A small network was trained on made-up records. Each row is its average activation on records with the value named, seen along a few directions.
Related values have similar rows: they may be neighbours, one step apart, or belong to one group.
Random noise pushes rows far along 2 fixed directions. That doesn't count. These rows show it; they differ only by the noise:
[ -21  134 -170  -41  -23  -55   72    4  -66 -119  -86  -46  220]
[  -8  417  -19  -29  312  330   99  193  711  196 -519 -605 -286]
[ -73  -69 -326  -82 -110  199  266  427  -86 -282 -593   25   79]
[ -33  165 -168  -50   60  148  140  194  182  -66 -381 -207   12]


Values of T:
t1: [ 223  418  240   86  497  -70    4 -274  334  415  290 -527 -437]
t3: [  63  185  182  -50   38  148 -275 -447  164   -1  629    5  148]
t8: [-169 -335 -203   72 -217 -220  -18  247 -636   13  190  241  134]
t10: [-113 -405   72  349 -292  169 -136  158  162 -176   -5  299  376]
t6: [  14   -3 -251  -47  205  119  -39  161   86  -43 -132 -123   20]
t4: [  -1 -177 -119  -70 -265 -137   40 -105 -142  -17  162   58  239]
t9: [  45  -25  496 -161  214  -86  301  117 -228  407 -391  211 -763]
t5: [ 205  301  570   61  -38 -185 -658 -773  752  206  811 -174  110]
t2: [  43  137   15  -47  148   10  -53 -337  357 -114  326 -115   29]
t7: [-113 -157   30   60   36  -12  137  364 -432  178 -521   79 -509]
A value of T combines one of 2 hidden first parts with one of 5 second parts; all combinations occur once.
t10 and t5 share the first part; t10 and t2 share the second. Which value has the first part of t2 and the second part of t5?
Answer: t3
t1 and t6 share the first part; t1 and t8 share the second. Which value has the first part of t8 and the second part of t6?
Answer: t4

Values of Z:
z19: [ -50 -317  102   46 -223  -32  -66  -88 -152 -308   67  405  163]
z18: [-159 -159 -408 -126   28  270  389  763  -67 -169 -910  -88 -142]
z3: [  84   82  281    2  155 -216  -57 -225   64  251  323   57 -274]
z17: [  92   12   33  -83  129  193  290  296  -27   88 -450  -74 -470]
z15: [-110    0  -70    1 -197  257 -146  138  235 -108 -154   69  -25]
z5: [ -36  162   66   18   -3   14 -303 -129  222  -80  302 -145  290]
z9: [ -10  -54  251  153   -3  276   41  187  366  211 -252 -204 -533]
z14: [  73   60 -133  -29  -17 -435  -15 -199 -749 -154  379  223  274]
z20: [ -68    5 -295 -102   43 -124  138   68 -298   -6 -164    9   67]
z21: [ 176  303  192   39  200 -401  -75 -483 -327  232  589  -25   31]
z12: [  -7  119  417   -2   77 -230 -147 -425  166  313  255  -47 -167]
z1: [   8  174  118  -64   56  159 -161  -49  625  -24 -122 -154  163]
z4: [  15  335   64  -15  215  145 -143  -58  601  170  121 -388  154]
z8: [  27 -368  105  141 -149   64   67  316   72  -64 -463  191 -157]
z11: [  97 -168   94 -129  -82 -291  165 -130 -486 -103   86  388  -36]
z13: [  95  -83 -198    2  -96 -278  210  -13 -818  -88  145  380  179]
z16: [ -61   -8 -221  -50  -63  157    1  144  -22 -124 -103 -121  261]
z6: [  18 -120   31  107 -104  252 -161  -10  480  -62  -14 -162 -165]
z10: [-175   45 -328  -51  -62 -117  -53 -200 -460 -153  431   59  389]
z7: [  55 -287   15  140 -140  222  -29   92  237    7 -152   -7  -56]
z2: [ -86   84 -226  -14   68   30  102   54    4  -13  114 -108  223]
The values of Z form a ring.
List every value one step from z4, in the order listed.
Answer: z5, z16
List every value one step from z19, in the order listed.
Answer: z8, z7
List every value one step from z12, in the order listed.
Answer: z3, z9
List every value one step from z15, in the order listed.
Answer: z1, z6

Values of W:
w6: [  23   72  -57  -79  187 -129  138   -2 -323  -59  -39   79 -233]
w10: [  -8   78  -14  -11  226  -34  209  -19  -84  367    8 -190 -284]
w4: [  37  129   67  -70  173  259  159  295  197   59 -643 -116 -352]
w3: [-122 -173 -272   10  -52  549  138  464  251 -295 -420 -123  158]
w2: [ -34  189 -198   -4 -110  110 -335 -103  194  115  272 -138   91]
w1: [  36    4  341  -57    3   62 -101 -251  297   32  198   82 -234]
w5: [  88  -49   91  -38  -34  -58  199  247 -205  -12 -299 -142 -139]
w8: [  13 -128 -150   19 -129  -92  -31  -54 -233 -321  131  281  445]
w7: [  41 -360   12  149 -246   16   -5  260  -52 -125 -206  245 -124]
w9: [-161  141   35   15  162  207   32  176  728  254 -429 -426 -125]
A value of W combines one of 2 hidden first parts with one of 5 second parts; all combinations occur once.
w1 and w4 share the first part; w1 and w7 share the second. Which value has the first part of w7 and the second part of w4?
Answer: w5
w3 and w6 share the first part; w3 and w2 share the second. Which value has the first part of w2 and the second part of w6?
Answer: w10

Values of P:
p6: [  16 -286   11   94 -168 -164    8  -87  -92  -50   -1  192  -22]
p3: [  45  128  -37  101  -54  -46 -164 -183  -26 -220  282   56  407]
p8: [  13  193  104    6  370   40   95  -94 -140  206  107 -171 -287]
p4: [ -15   71   76 -184  144   84   71    4  -16  226 -287 -135 -400]
p1: [  83  549  104   35  164 -232 -287 -596  359  184  858 -245  384]
p9: [  23  210 -104   41  266 -233   92   41  -93  367  -59 -353 -145]
p2: [ 294 -111  228    4 -110 -250  -87 -358 -394  -80  562  410   36]
p7: [ -61  -50  -90   43  -90  -10 -113    0  101 -260   34   51  173]
p10: [-110  197  138  177   52   55 -328 -241  423  142  156 -142  -36]
p5: [-141   12 -300 -165  -58  276   59  323   75 -197 -170  -27  185]
p11: [  62   -4  219   -2  219  -50  244  161   94  183 -426  -49 -258]
p12: [ -55  -58  230  -24 -137  267  -78  105  604  275 -170 -382 -210]
The values of P form a line.
A walk along P starts at p5 and steps to its neighbour p1. Put p6, p3, p4, p11 in the order it reaches them.
Answer: p3, p6, p11, p4
List every value one step from p9, in the order listed.
Answer: p8
